These are the activations of a small neural network, seen along a few directions. Each row is one input.
In each table, some parts of the input vary, and every possible input appears once, in random order.
Descriptions start from the smaller parts, as in this example, which fits no table here: ring(5) and (point or ring(9) or (values(3) and line(4))).
Shared parts are said once, and a part with two or three values counts as separate values.

Other details of the inputs shift rows strongly along two fixed directions, in all tables alike. That doesn't count.
To show where, the next rows are all for the same input, with only those details redrawn:
[ -4  -4   2  -1  -6   2  15   1  -5   1  -1 -10   1   9  -6]
[ -7  -4   4   0  -7   2  15  -3   1 -10   5 -18   6  15 -12]
[-20  -9  -8   0  12 -20  -3  14   0 -18  -2   3 -23 -14   1]
[-4 -5  1 -2 -5  2 14  3 -6  5 -4 -6 -1  5 -3]
[-19  -8  -6   0  10 -17   0  11   1 -18   0  -2 -18  -9  -1]
[ -5  -5  -3  -3   0  -3  10  10 -11  14 -11   7 -12  -7   6]
[-3 -4 -1 -1 -3  1 13  5 -9 10 -6 -1 -5  2  1]

Rows:
x1: [ 23   7   4  -4 -12   5  -5  12  17  12   2  18  -1  -1  -6]
x2: [  3  -6  -5 -12   5   7   0   2  -5  15   0   9   4  -5  11]
x3: [ -2  10   0   9  -6  -1   9  -5  -7  -1  -2  -7   4   3 -11]
x4: [  8   2  -3   4  10   8  -6   6  -8   8  -9  -2  -4 -11  10]
x5: [  5   5   3  14  -5  -2  -1 -11   1   4   1   0   4  -1   5]
x6: [-21  -9  -4   0  11 -19  -2   8   5 -29   5  -7 -15  -5  -7]
x7: [ 4 -4 -4  1  5 14  0  5 -7  7 -7 -4  2 -4  9]
x8: [ -3  -4   9   1 -10  -3   2 -17   4  -6  10 -13   9  16  -5]
x9: [ 7 13 -2 -1 -6 -4 -6  0  2 14 -8 13  5 11  4]
x10: [  5   9   4   4  -3   0  -3  -1  18 -10   7 -11  15  22  -5]
x11: [  1  -6  -6 -16   6   5  -2   0  -7  16  -3  15  -3  -8  14]
x12: [ -1  -8   9   0 -10   0   3 -11   2   0   9 -11   6  14   2]
x13: [  6   4  -8   5  10   6  -8   3 -11   8 -12   6  -8 -16  12]
x14: [ 19   1   4  -5   1  11 -10  15  -2   6  -4  15 -15 -30  -2]
x15: [  2  -9  -6 -10   6   8  -3   6 -13  11 -11   6 -10  -7  14]
x16: [-27  -9 -11   0  30 -20 -22   4  22 -52  19  -2 -10 -16  -2]
x17: [  2   5  -5 -10   6   4  -6  -9  -7  15  -2  14   1  -8   4]
x18: [-21   3  -7   6  12 -21  -5   3   2 -22  -2   3 -20 -14  -8]
x19: [  3   6   4  10  -7  -3  -2 -13  -3   6   2   2   4   1   3]
x20: [  1  -3  -5 -15   7   0  -4  -4 -10  15  -4  18  -2  -9  11]
x21: [  3  -1  -3 -12  -3  -2  -4   9   1  20 -11  17  -6   8  14]
x22: [  6   7   1   3   0  10  -5  -9  -9  -8   3 -13  12   8  -8]
x23: [ 5  3  7 14 -3  0  0 -8  2  2  6 -7  7  5  3]
x24: [ 0  2  4 -8 -8 -3 -3 -6  9 -1  1 -1 10 26 -5]
x25: [-5 -1  2  0 -3 -3 12 -1 -8  4 -5 -3  0  4 -7]
x26: [ 1 10  2 -3 -9 -2 -5 -7 10  0  2 -1 10 23 -7]
x27: [  0   1   2   1  -4   2  -2   0  19 -10   5 -10  15  22  -5]
x28: [-19 -14  -4   7   7 -20 -13   1  14 -30  13  -5 -13  -7   5]
x29: [ 20   5   4 -12  -4  12  -3   2   8  10  10  13   2 -22  -5]
x30: [  2   4   1  -2  -2  11  -5 -11  -7  -5   1 -14   9   9  -9]
x31: [  0   1   2   5  -2  -7  -5  -9  -7  17  -7  15 -11  -8  11]
x32: [ -4  -5   3   3  -7   4  14   2  -3  -4   2 -14   7  11  -9]
x33: [  1  10   3  12  -5   3  12  -6  -3  -5  -1 -11   9   6 -13]
x34: [ 6  6  1 -1  5  7 -2 -5  2  1  9 -5 16  0  1]
x35: [  6   6  -8  -1   9   2  -5  -3  -5  13  -4  16   0 -17  12]
x36: [  1   5   0   9   3   0   9   8  -7  11 -10   1  -5 -10   3]
x37: [-12   3 -13  -2  19 -16 -20  -1   2 -20   7  14  -9 -22   6]
x38: [ 6 -2 -3 -8 -4  0 -2 10  3 17 -8 12  0 10 11]
x39: [ -1  -6   7   9  -6   2   3  -9  10  -8  11 -16  13  11  -3]
x40: [ -1  -3  -2   7   2   3  12   9  -7  12 -10   2  -4  -8   4]
x41: [ 19   1  13   6  -8   2  -3   2   7  12   3  17  -9 -22  -1]
x42: [ 9 12 -2  3 -4 -3 -4  0  9  6 -6  6  9 12  3]
x43: [ -1  -4   3  -6  -1   9  -1 -10  -4 -14   4 -18  12  15  -9]
x44: [  0  -8   0  -3  -1  14   0  -3   0 -14   6 -20  12  15  -6]
x45: [ 10   7  17   5 -16  11  13   5   7 -10   8  -2   3  -8 -24]
Question: What do these inputs look like to the network?
Answer: values(5) and (point or ring(8))
Question: Changing only the values(5) part turns x8 into x43. The same change can be made to x5. Which row results?
Answer: x13
Question: Changing only the values(5) part turns x44 into x2. The same change can be made to x22. Which row results?
Answer: x37
Question: Change only the values(5) part in x14. List by row number the other rows that result.
Answer: x1, x29, x41, x45
Question: Which other rows agree with x10 in the values(5) part? List them by row number.
Answer: x1, x9, x21, x24, x26, x27, x38, x42
Question: Change only the values(5) part in x18. List by row number the other rows that result.
Answer: x17, x26, x30, x31
Question: Change only the ring(8) part in x32. List by row number the other rows that result.
Answer: x3, x6, x18, x25, x33, x36, x40

Rows:
x46: [ 22  11   0  -5  -5   3  -7   9   4  32  -8  30  -5 -13  12]
x47: [ 19   9  -3  -2   1   2 -12   2   0  27  -4  27  -4 -19  15]
x48: [ -5   0   5  -1 -11  15  15 -23  -1  -7  11 -39  37  48 -16]
x49: [ -1   0   1  -3 -10   8  14 -10  -8  11  -2 -16  17  33  -1]
x50: [ 11  -1   2   2  -3  17  15   0 -19  19  -8  -4   5  -7  -2]
x51: [-21  -8  -2   6   9 -16  -6   6   6 -29   6  -6 -18  -9  -7]
x52: [  2   4  -5   3  11 -15 -25   5  17  -9   4  22 -16 -24   9]
x53: [  5   0   5   1 -13   3  17   3 -10  22 -13   3   0   0  -1]
x54: [-27  -7 -10   4  15 -25 -10   6   7 -28   2  -5 -16   8   3]
x55: [ -8  -5  -5   8   9 -12  -2  15  -3  -7  -8   8 -23 -27   2]
x56: [ -1   3  -3  -4  14  -7 -24   1  21 -32  14   4  -2  -8  -4]
x57: [ 33  16  12  -1 -20  17   6  -7   0  44  -5  18  16   4   4]
x58: [ 32  10   9  -6 -16  22   2  -2   0  39  -5  14  17   5   5]
x59: [-20  -9   3   2   1  -3   3  -9   9 -37  16 -29  11  19 -16]
x60: [ 32  12  15  -3 -20  30   4 -19   1  23   7  -5  34  19  -6]
x61: [-18   0  -1  12   9 -18  -2  10  11 -39   6  -7 -18 -15 -15]
x62: [  8  -1   3  -2 -10   9  17  -1 -15  26 -11  -1   3   0   4]
x63: [-18 -10  -9  -1  13 -19  -5  13  -6  -5  -9  11 -23 -16  14]
x64: [  1   5   4   0   0   5 -17 -19  23 -39  27 -17  21  11 -18]
x65: [-15  -4  -2   8  13  -8  -4   7   2 -33   7 -11 -13 -16 -10]
x66: [  2   4   3  -5   1   7 -15 -13  24 -39  25 -17  20  13 -19]
x67: [ -1  -2  -4  -4   1   4   8  -1 -18  26 -14   0   3  14  13]
x68: [ -5  -6  -5  -2   8  -4   1   9 -17  16 -12  12 -17 -20  12]
x69: [-17 -11  -8   0  11 -19  -4  14  -3  -4 -10  12 -25 -15  13]
x70: [-11  -3   9   1  -7  10  11 -20   6 -39  24 -43  25  30 -30]
x71: [-10  -3 -12   0   5 -17   0  13 -10  19 -20  19 -21  -3  19]
x72: [ 16   4  12   3 -19  25  24  -8 -11  16   1 -20  19  14 -13]
x73: [ -8  -8 -10  -6  10  -3   2   7 -17  18 -14  11 -14 -12  18]
x74: [  2   3  -6  -4  13 -11 -24   9  14 -13   5  21 -14 -21   8]
x75: [  2  -3   2   0 -11   1  17   4 -10  25 -13   6   0   7   4]
Question: Changing only one part turns x58 into x46. The same change can be made to x51. Which row results?
Answer: x53
Question: What do these inputs look like to the network?
Answer: line(5) and (values(2) or line(4))
Question: Change only the line(4) part in x59. List by row number the other rows that result.
Answer: x65, x67, x68
Question: Which other rows agree with x49 in the line(5) part? List them by row number.
Answer: x47, x62, x63, x72, x74

Rows:
x76: [ 20   6   4  -6 -15  15  -4 -18   5  14   6   0  23  20   0]
x77: [ 10  -5   8 -10 -17  22  19  -6  -8  22  -4 -15  20  27  -4]
x78: [ -8  -7   4  -6  -8   2  12  -1   1  -8   6 -15   8  19 -11]
x79: [ -5  -4  -8   2  19 -13 -17  12   1  -2  -2  25 -26 -39  15]
x80: [-25  -5 -12   8  14 -27   1   9 -10  -3 -13  12 -30 -18  12]
x81: [-11  -6  -4   5  19 -19 -21  10  10 -24   5  19 -22 -35   7]
x82: [ 13   2  -4  -6   2  10   6   6 -19  32 -14  18  -7 -19  11]
x83: [ -6  -3  -1   4  -3  -4  12  -2 -18  16 -12  -1  -3   6   5]
x84: [ -2   4   8   5  -4   5   1  -4  13 -29  14 -19  11  10 -22]
x85: [ 21   6   8   3 -14  14  14   2  -2  20  -7  -1   8   4  -7]
x86: [-20   1  -2   5  14 -15 -13   1  16 -59  17 -16  -7  -6 -21]
x87: [  9  -8  -8 -11   0  12   7  13 -20  43 -24  16  -6  -5  26]
x88: [ -6   2  -2  -1   6  -2  -7  -3   1 -18   8  -6  -4  -8  -7]
x89: [ -4  -2 -10  -3  19 -14 -14  12  -4   2  -6  23 -24 -39  15]
x90: [-12   9 -11  -4  13 -18 -28  -3  23 -30  11   6   2   9   0]
x91: [  6  -2 -11   0   4   6   9   8 -29  50 -28  15  -4  -6  30]
x92: [ 18   8   8   6 -16  13  10   2  -1  18  -3   0   9   2  -4]
x93: [  3   1   8   4 -13  14  18 -16 -12  11  -2 -26  24  32  -7]
x94: [  2   2   5   5   0  -1  -8  -2  11 -11   8  -3  -2  -7  -7]
x95: [ -1   2   4   7  -2  -4  -6  -1  16 -27  15 -11   2   2 -13]
x96: [ -9  -7   5  -3  -9   1  17  -2   2  -6   5 -14   6  18 -12]
x97: [  6   6   9  -4  -9  -1 -10 -15  24 -13  20  -8  24  31  -6]
Question: What do these inputs look like to the network?
Answer: values(3) or (values(2) and line(4)) or ring(11)
Question: Change only the values(2) part in x96. List by row number the other rows that result.
Answer: x80
Question: Which other rows belong to the same alternative as x90? List them by row number.
Answer: x76, x97
